A small network was shown many inputs. Here are its activations along a few directions, one row for each input.
Each table varies a few parts of the input and shows all the possible inputs, shuffled.
A made-up example of a description, with smaller parts first: one of 6 places along a line, together with either a single point or one of 11 places around a ring or (one of 2 separate values, together with one of 8 places around a ring).
Shared parts are said once, and a part with two or three values counts as separate values.

Other details of the inputs vary at random and push rows far along two fixed directions, the same in every table; ignore that.

Table:
R1: [ 2.15 -2.80 -0.56 -2.39 -0.58 -2.54 -2.03 -0.66  0.62  0.56  0.12]
R2: [ 1.85 -0.33  1.73 -3.24 -0.75 -4.48 -0.27 -1.87  1.60 -0.62 -2.17]
R3: [-3.16 -0.28 -2.30  3.10  1.29  6.25  1.54  1.98 -2.88  1.61  3.38]
R4: [-3.48  0.65 -1.14  2.51  1.84  4.69  1.57  1.46 -2.47  0.59  2.23]
R5: [ 3.57 -0.19  0.50 -2.19  0.06 -2.85  0.09 -1.16  1.07  0.87 -0.99]
R6: [ 1.00  2.32  2.42 -3.40 -1.46 -2.65  3.41 -1.94  2.40 -0.89 -2.81]
R7: [-0.61 -3.47 -2.48  2.51  1.03  1.80 -2.64  1.06 -2.71  2.14  3.09]
R8: [-0.25 -2.56 -0.33  2.11 -0.28 -2.79 -4.49  1.07  0.63 -0.26  1.65]
R9: [ 0.22  3.72  2.47 -0.93 -0.49  1.78  5.76 -1.05  2.32 -2.48 -1.73]
R10: [-1.92  3.37  0.79  1.56 -2.34  3.63  2.90 -0.23  1.18 -2.08 -2.70]
R11: [-5.12  0.89 -2.52  4.46 -0.42  5.96 -0.01  2.05 -3.44  0.53  0.81]
R12: [ 1.69  4.83  2.77 -1.95 -1.91  3.22  9.04 -2.54  3.42 -1.72 -2.58]
R13: [ 3.34 -1.08  1.07 -3.34 -1.42 -2.55  1.29 -2.07  1.78  0.36 -1.69]
R14: [ 2.85 -1.46 -0.36 -1.15  0.96 -3.09 -2.15  0.06  0.10  0.93  0.05]
R15: [ 0.70  1.60  0.83 -0.12 -0.86  2.35  4.14 -0.42  1.72 -0.93 -0.31]
R16: [ 0.83 -3.36 -1.05  1.23  0.62 -1.55 -4.05  0.24  0.01 -0.44  1.84]
R17: [ 1.27  1.15  0.97 -1.38  1.20 -1.80  0.26  0.08  0.48 -0.19 -0.79]
R18: [-0.77  5.26  1.18 -0.30 -1.70  2.24  3.60 -0.17  0.37 -1.39 -3.65]
R19: [-3.49  1.60 -2.01  2.55  2.33  6.19 -0.11  2.84 -1.14  1.22  3.78]
R20: [ 1.59 -2.86  0.68  0.59 -0.20 -4.68 -4.57 -0.19  0.75 -0.70  0.25]
R21: [ 2.17  4.49  3.43 -3.18 -0.59 -3.04  4.46 -1.42  2.10 -1.07 -3.45]
R22: [-0.12 -4.00 -1.34  1.35  1.08 -3.81 -5.39  0.28 -2.86  1.06  1.63]
R23: [ 2.39 -3.76 -0.73 -0.91  1.11 -4.56 -3.38 -1.58 -2.11  0.51 -0.17]
R24: [ 0.64 -4.78 -1.72 -0.49  0.97 -2.55 -6.06  0.34 -0.57  1.03  1.85]
R25: [-4.71  0.62 -1.36  3.93  1.11  4.85  0.49  2.37 -2.44  1.33  3.01]
R26: [-3.93  0.62 -1.35  1.15  0.96  5.15  0.80  2.04 -0.25  0.40  2.70]
R27: [ 1.27  1.50  1.41 -1.35  0.49 -2.68 -0.36 -0.18  0.56 -0.07 -0.94]
R28: [ 0.03 -1.71 -0.99 -0.72 -2.05 -2.52 -3.84 -0.42 -0.24 -0.31 -2.39]
Description of these inputs: one of 4 separate values, together with either a single point or one of 6 places along a line.
Changing only the choice among 4 separate values turns R15 into R14. The same change can be made to R8. Which row results?
> R21
Change only the place on the line of 6 in R3. List by row number the other rows that result.
> R4, R7, R22, R23, R25

Table:
R29: [ 2.75 -1.28  0.53 -1.62 -1.75 -6.29 -4.68 -0.60  1.54 -0.83 -3.49]
R30: [-0.54  0.87 -0.85  0.25  0.41  2.75  0.93  1.37 -0.17  1.33  1.55]
R31: [-1.80 -0.04 -0.80  0.80 -0.09  2.36  1.14  0.29 -1.52  1.15  0.94]
R32: [-1.85 -3.48 -1.46  2.85  0.25 -2.83 -8.96  3.14 -0.31  0.30  2.66]
R33: [ 3.27  0.57  1.11 -2.59 -1.28 -1.45  1.59 -2.09  2.62 -1.28 -2.19]
R34: [-2.58 -4.81 -2.91  3.18 -0.93 -2.83 -9.50  1.97 -2.04  0.94  1.21]
R35: [-1.39  0.65 -0.77  2.35  0.62  2.77  1.32  0.81 -1.49 -0.41  0.71]
R36: [ 3.34  0.11  1.02 -2.32 -1.26 -2.44  1.01 -1.56  2.06 -0.95 -1.85]
R37: [-1.48 -0.54 -0.51  0.79 -1.16  3.08  1.27 -0.24 -0.01 -0.49  0.18]
R38: [-1.66  1.06  0.13  0.83  1.35  2.30  1.28  1.55  0.24  0.67  2.75]
R39: [ 0.15  0.78  0.51 -2.72 -0.11  0.19  2.84 -1.57 -0.47  0.32 -1.64]
R40: [-0.10 -0.99  0.22  0.79  0.48 -0.38 -1.06  0.66  1.38 -0.52  2.11]
R41: [-0.97  0.82 -1.43 -0.72  1.12  3.64  0.84  1.28 -0.33  1.34  1.72]
R42: [-1.65  0.36  0.11  1.23  0.40  3.13  0.71  0.92  1.56 -0.81  2.63]
R43: [ 2.39  1.31  1.78 -1.03 -0.04 -2.54  2.50 -2.10 -0.61 -0.41 -2.56]
R44: [-0.58  0.92 -0.86  1.14  0.10  3.40  0.87  1.17  0.46  1.02  1.76]
R45: [ 0.88  1.73  0.75 -0.45  0.61 -0.40  2.82 -0.77 -1.79  0.17 -1.42]
R46: [-1.43  0.95 -0.19 -0.68  1.98  2.19  1.35  1.16  0.38  0.62  2.20]
R47: [ 0.44  0.30  0.75 -0.93 -1.48  0.20  2.81 -1.39  0.71 -0.90 -1.79]
R48: [ 2.04  1.19  1.39 -2.95  1.17 -2.39  2.41 -2.22 -1.17 -0.06 -2.94]
R49: [ 0.67  0.90  0.78  0.14 -0.10  0.48  2.22 -1.32 -0.42 -1.24 -1.59]
R50: [ 2.02 -1.14  0.70 -0.47 -0.83 -7.39 -4.88 -1.31 -1.03 -1.14 -3.69]
R51: [-0.56 -1.37 -0.74  0.97 -0.27  0.26 -0.47 -0.23 -0.73  0.88  0.45]
R52: [-1.35  1.15  0.71  1.16  0.81  2.20  1.66  1.07  1.14  0.29  2.29]
Describe the family of inputs behind these rows.
> one of 4 places along a line, together with either a single point or one of 5 places along a line
Change only the place on the line of 4 in R42. List by row number the other rows that result.
> R33, R37, R49
Change only the place on the line of 4 in R46. List by row number the other rows that result.
> R39, R41, R48

Table:
R53: [-1.40 -2.07 -1.85  2.26  0.68  2.71 -2.78  2.37  0.05  0.73  4.12]
R54: [ 0.95  1.92  1.12 -1.77  0.36  0.72  2.71 -0.29  1.52  0.04 -0.02]
R55: [-1.54 -2.22 -2.19  1.67  1.44  1.54 -3.81  2.69 -0.49  1.97  4.11]
R56: [-2.79  0.33 -1.28  3.65 -0.01  2.76 -2.47  2.61  0.05  0.20  2.13]
R57: [ 0.82  1.50  1.04 -1.92  0.24 -0.57  2.99 -1.33 -0.39  0.34 -1.40]
R58: [-3.54  3.64  0.40  1.07 -1.31  4.56  3.39  0.48 -0.25 -0.90 -1.44]
R59: [ 0.63  0.90  0.39 -0.89 -0.93  0.99  2.80 -1.25  0.43 -0.13 -1.34]
R60: [ 2.28 -6.78 -2.65  0.90  0.72 -5.28 -8.56  0.28 -2.07  1.42  1.68]
R61: [-0.36  1.80  1.24 -0.85 -1.32 -1.17  0.86 -0.65  1.50 -1.73 -2.53]
R62: [ 0.49  1.64  0.95 -1.44  0.47  0.18  2.95 -1.30 -0.49  0.17 -0.93]
R63: [ 1.56 -5.50 -2.58  0.41  1.34 -4.55 -7.37  0.68 -2.54  2.09  1.71]
R64: [-2.63  3.76  0.44  1.95 -0.91  4.32  3.70  0.71 -0.97 -0.57 -1.45]
R65: [-0.37  0.03  0.01  0.36  0.26  1.24  1.07  0.54  0.43 -0.35  1.18]
R66: [ 0.46  1.89  1.30 -1.49  0.60  0.26  3.17 -0.61  0.65 -0.16 -0.42]
R67: [ 3.85 -0.40  2.17 -3.12  0.16 -5.00  0.90 -2.29  1.35 -1.18 -2.27]
R68: [-2.62  0.86 -0.93  1.78 -0.86  2.74 -1.63  1.93  1.05 -0.64  1.02]
R69: [ 3.95 -0.66  0.96 -3.11  0.12 -4.82  0.17 -2.48 -0.22 -0.03 -2.64]
R70: [ 0.74 -1.27 -0.77  0.16  0.85  0.00 -0.70 -0.19 -1.21  0.26  0.35]
R71: [-0.90 -0.84 -0.73  0.35  1.22  0.31 -1.01  1.13 -0.66  1.04  1.95]
R72: [-2.87  1.73 -0.29  1.37 -0.26  5.40  3.68  0.30 -0.24  0.32  1.07]
R73: [ 4.14 -2.61  1.46 -2.75 -0.85 -6.69 -1.76 -2.15  1.80 -0.56 -2.10]
R74: [ 1.37  0.75  1.13 -1.44  0.34 -0.82  2.34 -1.70 -0.14 -0.55 -1.31]
R75: [-2.00 -2.92 -2.37  2.72  0.38  2.71 -4.04  2.48  0.38  1.32  4.41]
R76: [ 0.13  1.93  1.52  0.06 -1.21 -1.55  1.48 -1.20 -0.36 -0.97 -2.93]
R77: [-2.95  2.97 -0.15  0.99 -1.34  4.12  2.53  0.70 -0.55 -0.76 -1.63]
R78: [ 0.57  1.11  0.85 -0.98 -0.31  0.46  2.98 -1.34  0.09 -0.49 -1.02]
R79: [ 3.26  0.36  2.55 -1.92 -1.29 -6.94 -0.65 -2.30  1.38 -1.76 -4.23]
R80: [-1.23 -1.84 -1.73  1.98  1.42  2.38 -2.92  2.17 -0.13  0.88  3.92]
Describe the family of inputs behind these rows.
> one of 4 places along a line, together with either one of 2 separate values or one of 5 places along a line
Changing only the place on the line of 4 turns R77 into R68. The same change can be made to R59. Which row results?
> R75
Change only the choice among 2 separate values in R68. List by row number the other rows that result.
> R56
Change only the place on the line of 5 in R71. List by row number the other rows that result.
> R65, R66, R67, R73
Change only the choice among 2 separate values in R76. List by row number the other rows that result.
> R58
